[[1.42, 10.62, -3.52, 0.44, -14.86, -15.28, -3.68, -8.95, 10.94, 12.65, 4.09, -13.26],
 [-10.45, -24.38, 11.59, 0.45, 13.73, 5.14, 1.12, -5.24, -2.13, 10.32, -5.47, 2.38],
 [-1.68, 6.10, 5.36, 0.46, 7.78, -8.48, 0.76, -7.38, 13.35, -14.36, -26.27, -8.06]]
Rows and columns are numbered from 1.
The entry directly above -10.45: 1.42
Find the entry in row 1 and column 2.
10.62
Find the entry just left of -14.86.
0.44
Find the entry in row 2 and column 1.
-10.45
Find the entry directly below the largest entry.
7.78
Find the entry just left of -26.27.
-14.36
The entry just left of 5.36 -> 6.10
Find the bottom-left entry.
-1.68
Find the minimum.
-26.27
Find the entry just right of 5.36.
0.46
Find the entry in the top-right corner.
-13.26
The entry just right of -5.47 -> 2.38
Find the entry in the bottom-right corner.
-8.06
The entry directly below 1.12: 0.76
The entry just right of the largest entry -> 5.14
The entry just right of 10.32: -5.47
Find the entry in row 1 and column 3.
-3.52
Find the entry directly below 12.65.
10.32
Find the entry in row 2 and column 3.
11.59
Find the top entry of the column that holds the largest entry.
-14.86
The entry just right of 11.59 -> 0.45
The top entry of the column that holds the smallest entry -> 4.09
The entry just right of -7.38 is 13.35
Find the entry directly below 11.59.
5.36

Read these off the matrix that follows.
1) Give the entry just right of the largest entry.
2) Give the entry just left of 2.5.
3) Give the entry just left of 11.0.
4) Give the entry just right of 39.8.
[[  25.1  -10.2  152.9  269.7  -10.7    3.4  -12.9   -5.4  -10.6  -45.9
   -11.0   -9.9]
 [  25.7  -10.8   21.4  -33.9  -12.4  112.5  -14.9    0.4  112.1  126.9
   -12.7  -10.3]
 [  11.1    3.6  -23.0 -103.7    1.0   35.5   -3.9    9.4   36.9   50.8
     0.8    4.2]
 [  22.4   -7.6  104.5  163.7   -8.8   20.5  -11.3   -2.0   10.9  -10.0
    -8.9   -7.3]
 [  33.5  -18.4   72.6   66.3  -19.3  131.6  -20.5   -5.7  127.4  132.3
   -19.7  -18.0]
 [  24.9  -10.0   52.3   38.2  -11.6   81.1  -13.9   -0.7   77.3   78.9
   -11.7   -9.6]
 [  11.1    3.4  -57.3 -182.1    0.3   61.9   -4.2   11.0   66.6   92.3
     0.4    4.0]
 [   5.3    9.2  -34.8 -118.3    6.0   -1.0    0.7   12.6    0.3   10.4
     6.1    9.7]
 [  21.5   -6.6  -13.1 -104.3   -8.9  107.0  -12.0    4.0  109.3  131.4
    -9.0   -6.2]
 [  18.1   -3.3   87.6  134.9   -4.7    1.3   -8.1    0.9   -7.4  -26.7
    -4.9   -2.9]
 [  24.0   -9.1  123.2  202.7  -10.0   18.6  -12.4   -3.6    7.5  -18.0
   -10.3   -8.8]
 [  12.8    1.9  -12.3  -83.2   -0.7   39.2   -5.0    8.0   39.8   51.2
    -0.7    2.5]
 [  26.7  -11.7  112.0  172.1  -12.4   48.4  -14.6   -4.2   39.0   21.3
   -12.8  -11.3]
 [   8.0    6.6   44.0   56.7    4.3  -42.2   -0.5    7.7  -48.4  -63.9
     4.3    7.1]]
1) -10.7
2) -0.7
3) -4.2
4) 51.2

grid = [130, 227, 171, 158, 175, 84, 40, 105, 252, 64, 132, 159, 53]
Read off the 1st entry from the right.
A: 53
The entry just right of 132: 159
Read off the first entry.
A: 130
Read off the 2nd entry from the left.
A: 227
Read off the third entry from the right.
A: 132

[[ 2.6  1.4  1.8  1.7  1.7  2.0  0.9 -0.9]
 [ 1.4  1.4  1.0  1.8  1.7  2.1 -0.1 -0.4]
 [-0.9  1.4 -1.2  1.5  2.2  1.3  0.3  0.4]
 [ 1.0  1.4  1.3  0.4  0.9  1.8 -0.3  1.4]
 [ 1.6  1.4  1.5  0.7  1.4  2.3 -0.2  0.8]
 [ 1.3  1.4  1.0  1.6  0.6  1.2  1.8 -1.6]
 [ 0.6  1.4  1.2  0.3  0.8  1.3  0.1  1.3]
 [-0.7  1.4 -0.8  0.1  1.0  1.4 -0.1  2.1]
 [ 2.1  1.4  1.5  0.9  1.1  1.5 -0.3  1.1]
 [ 2.6  1.4  2.2  0.9  1.2  1.8 -0.1  0.7]
 [ 0.8  1.4 -0.3  1.3  1.5  2.6  0.4 -0.2]]
Counting starts at 1.
The entry in the bottom-right corner -> -0.2
The entry just left of the smallest entry is 1.8
The entry in row 3 and column 1?
Answer: -0.9
The entry in row 1 and column 3?
Answer: 1.8
The entry at row 1, column 1 is 2.6
The entry at row 3, column 3?
Answer: -1.2
The entry just left of -0.4?
Answer: -0.1
The entry in row 3 and column 2?
Answer: 1.4
The entry at row 2, column 2?
Answer: 1.4
The bottom-left entry?
Answer: 0.8
The minimum?
Answer: -1.6
The entry in row 2 and column 1: 1.4
The entry in the top-right corner: -0.9
The entry at row 1, column 2?
Answer: 1.4
The entry in row 2 and column 3 is 1.0

Questions about the grid below.
1) What is the bottom-right entry?
2) What is the entry just left of 4.95?
3) What is the 1st entry in reading order?
4) What is the maximum?
5) What is the entry just right of -14.37?
6) What is the 3rd entry from the end, reading row by row?
7) What is the 3rd entry on the main diagonal?
8) What is the 2nd smallest entry?
-9.60,-0.49,-6.45,-6.20,-1.03,-5.28,5.93,-4.44,-3.50,-10.78
-11.16,-5.17,1.68,2.05,-1.78,-9.67,-3.56,-9.51,2.67,-4.66
-11.15,-8.23,-10.08,2.31,-10.96,-11.39,-14.37,8.22,0.25,9.77
-7.05,-4.65,-8.93,7.52,6.32,-4.92,-8.09,-8.42,0.38,-11.79
-3.35,-14.91,-14.14,-5.12,0.44,4.93,-11.38,-0.67,-5.40,-7.01
-9.42,4.95,-10.32,-3.63,-7.05,-4.71,-11.68,-7.15,-11.11,-0.32
-0.75,-6.30,9.31,-5.62,21.35,4.01,-3.25,-5.46,-5.96,2.29
1) 2.29
2) -9.42
3) -9.60
4) 21.35
5) 8.22
6) -5.46
7) -10.08
8) -14.37
